A small network was shown many inputs. Here are its activations along a few directions, one row for each input.
Each table varies a few parts of the input and shows all the possible inputs, shuffled.
A made-up example of a description, with smaller parts first: one of 4 places along a line, together with either a single point or one of 11 places around a ring or (one of 3 separate values, together with one of 8 places around a ring).
Shared parts are said once, and a part with two or three values counts as separate values.
In the rows, zero is written as 100.

Other details of the inputs shift rows strongly along three fixed directions, in all tables alike. That doesn't count.
These rows show it; all are for the same input, with only those details redrawn:
119  111  121  93  117  76  107  118  105  115  74  95
110  124  91  131  117  54  133  97  86  101  73  150
124  95  139  82  106  99  90  130  113  120  78  67
86  150  115  115  100  45  138  80  99  94  55  105
120  109  119  94  118  76  107  119  104  115  74  98
123  97  136  83  107  96  90  128  112  118  78  71
140  64  135  82  116  116  71  152  111  127  97  78
53  99  171  145  23  131  103  99  104  75  93  68

Rows:
x1: 85  154  121  53  88  87  92  56  131  94  101  56
x2: 47  124  122  154  37  122  114  56  105  60  120  119
x3: 63  130  84  104  97  48  141  84  87  95  49  85
x4: 121  102  135  72  114  113  83  113  118  113  87  67
x5: 56  149  58  72  97  65  117  44  101  87  97  92
x6: 76  36  70  169  74  150  94  117  61  83  136  159
x7: 94  100  76  39  107  112  72  93  114  112  116  61
x8: 104  157  94  87  104  69  160  35  103  72  110  83
x9: 108  126  95  131  118  53  129  98  88  95  75  143
x10: 135  102  71  108  137  94  92  103  102  104  125  154
x11: 141  85  86  128  133  78  103  128  82  116  98  159
x12: 68  120  110  68  96  91  108  86  107  99  60  33
x13: 136  98  70  107  135  96  93  100  101  111  121  156
x14: 92  93  86  57  109  114  84  106  116  111  102  53
x15: 31  79  136  138  20  134  104  102  90  74  87  52
x16: 80  121  41  104  118  72  124  73  90  94  96  131
x17: 139  87  88  123  132  79  106  129  84  117  94  156
x18: 25  99  102  156  39  120  122  68  78  61  94  103
x19: 78  28  99  98  48  189  39  114  101  89  172  84
x20: 100  71  82  151  68  151  69  91  85  77  177  179
x21: 140  93  85  117  139  93  93  111  88  106  103  152
x22: 119  44  104  69  111  121  75  157  99  129  89  61
x23: 138  90  83  118  141  93  97  111  87  113  106  154
x24: 110  59  85  54  116  134  65  128  116  121  118  63
x25: 119  122  110  51  109  107  67  89  128  102  121  75
x26: 119  80  80  47  110  121  115  87  102  97  125  36
- What is each input in this table made of? => one of 2 separate values, together with either a single point or (one of 3 separate values, together with one of 4 places along a line)
- Which other rows does x10 become when the place on the line of 4 takes its other values? List them by row number. => x9, x21, x25
- Which other rows does x15 become when the choice among 3 separate values takes its other values? List them by row number. => x3, x22

Rows:
x27: 96  97  132  106  70  117  91  97  104  87  115  84
x28: 129  78  85  66  126  93  79  128  95  123  98  95
x29: 118  81  95  133  108  116  98  101  86  94  123  143
x30: 139  86  120  70  127  100  78  135  115  134  91  96
x31: 119  94  89  76  134  97  85  122  110  118  85  86
x32: 96  68  108  126  84  140  68  114  91  93  121  120
x33: 97  88  132  101  73  124  76  112  102  92  113  78
x34: 106  80  73  132  95  106  106  105  93  93  133  143
x35: 89  100  122  96  81  106  95  110  110  95  97  61
x36: 99  103  63  140  102  80  103  93  74  89  113  179
x37: 115  104  71  73  141  83  104  99  96  120  89  111
x38: 101  106  76  107  110  86  97  91  94  103  113  141
x39: 76  131  96  110  89  93  127  73  110  85  90  90
x40: 77  117  103  134  72  86  128  79  97  76  103  107
x41: 95  150  104  74  109  76  118  68  115  95  74  78
x42: 95  126  114  67  109  83  110  90  103  102  63  53
x43: 123  93  89  104  128  97  109  108  102  103  102  110
x44: 116  89  96  104  115  87  108  116  90  121  91  126
x45: 55  146  88  134  84  79  127  49  93  76  88  135
x46: 94  136  107  83  110  71  132  70  100  94  69  73
x47: 120  90  77  87  114  94  106  104  92  110  114  113
x48: 110  85  82  81  113  96  92  107  96  116  109  106
x49: 72  79  115  123  58  128  83  113  102  86  116  89
x50: 80  133  95  111  87  63  142  64  87  83  85  104
x51: 113  105  78  72  131  78  97  111  114  119  99  99
x52: 87  80  99  109  93  129  87  107  111  99  113  97
x53: 89  100  128  109  80  122  87  97  101  87  97  82
x54: 83  79  123  124  70  138  87  111  103  84  108  78
x55: 88  118  111  70  103  92  98  93  103  105  68  55
x56: 112  86  78  113  109  89  107  109  74  100  108  131
x57: 91  77  120  96  74  143  91  101  103  93  114  70
x58: 132  100  96  67  121  97  86  108  111  117  113  96
x59: 88  97  136  101  78  109  100  116  122  108  86  69
- The inputs of x41 and x57 match in every part but one. If x45 is changed in the same way as x41 into x57, which row does it become? => x37
- What is each input in this table made of? => one of 3 separate values, together with either a single point or (one of 2 separate values, together with one of 5 places around a ring)
- Which other rows does x54 become when the choice among 3 separate values takes its other values? List them by row number. => x42, x53

Rows:
x60: 76  123  67  74  114  80  110  86  117  102  86  82
x61: 161  82  46  113  167  80  98  112  86  121  131  193
x62: 84  106  102  140  86  105  123  91  94  79  93  112
x63: 92  112  101  128  79  102  119  76  99  76  112  110
x64: 73  103  94  126  67  85  128  82  82  86  101  109
x65: 92  121  92  90  115  77  129  82  96  102  66  86
x66: 123  93  105  57  116  112  95  105  106  113  105  65
x67: 94  77  115  116  86  135  75  117  103  102  103  104
x68: 120  91  121  67  111  95  83  127  120  121  100  75
x69: 102  78  110  103  85  134  75  101  92  92  126  95
x70: 102  84  112  104  82  136  71  107  105  98  125  107
x71: 114  98  116  60  106  98  73  128  115  122  93  73
x72: 80  107  111  138  87  103  110  89  100  87  95  119
x73: 91  126  97  87  119  78  109  87  94  99  65  88
x74: 93  126  97  80  104  61  108  89  94  100  75  88
x75: 104  75  114  117  75  120  96  123  98  99  122  94
- What is each input in this table made of? => either a single point or (one of 3 separate values, together with one of 5 places around a ring)
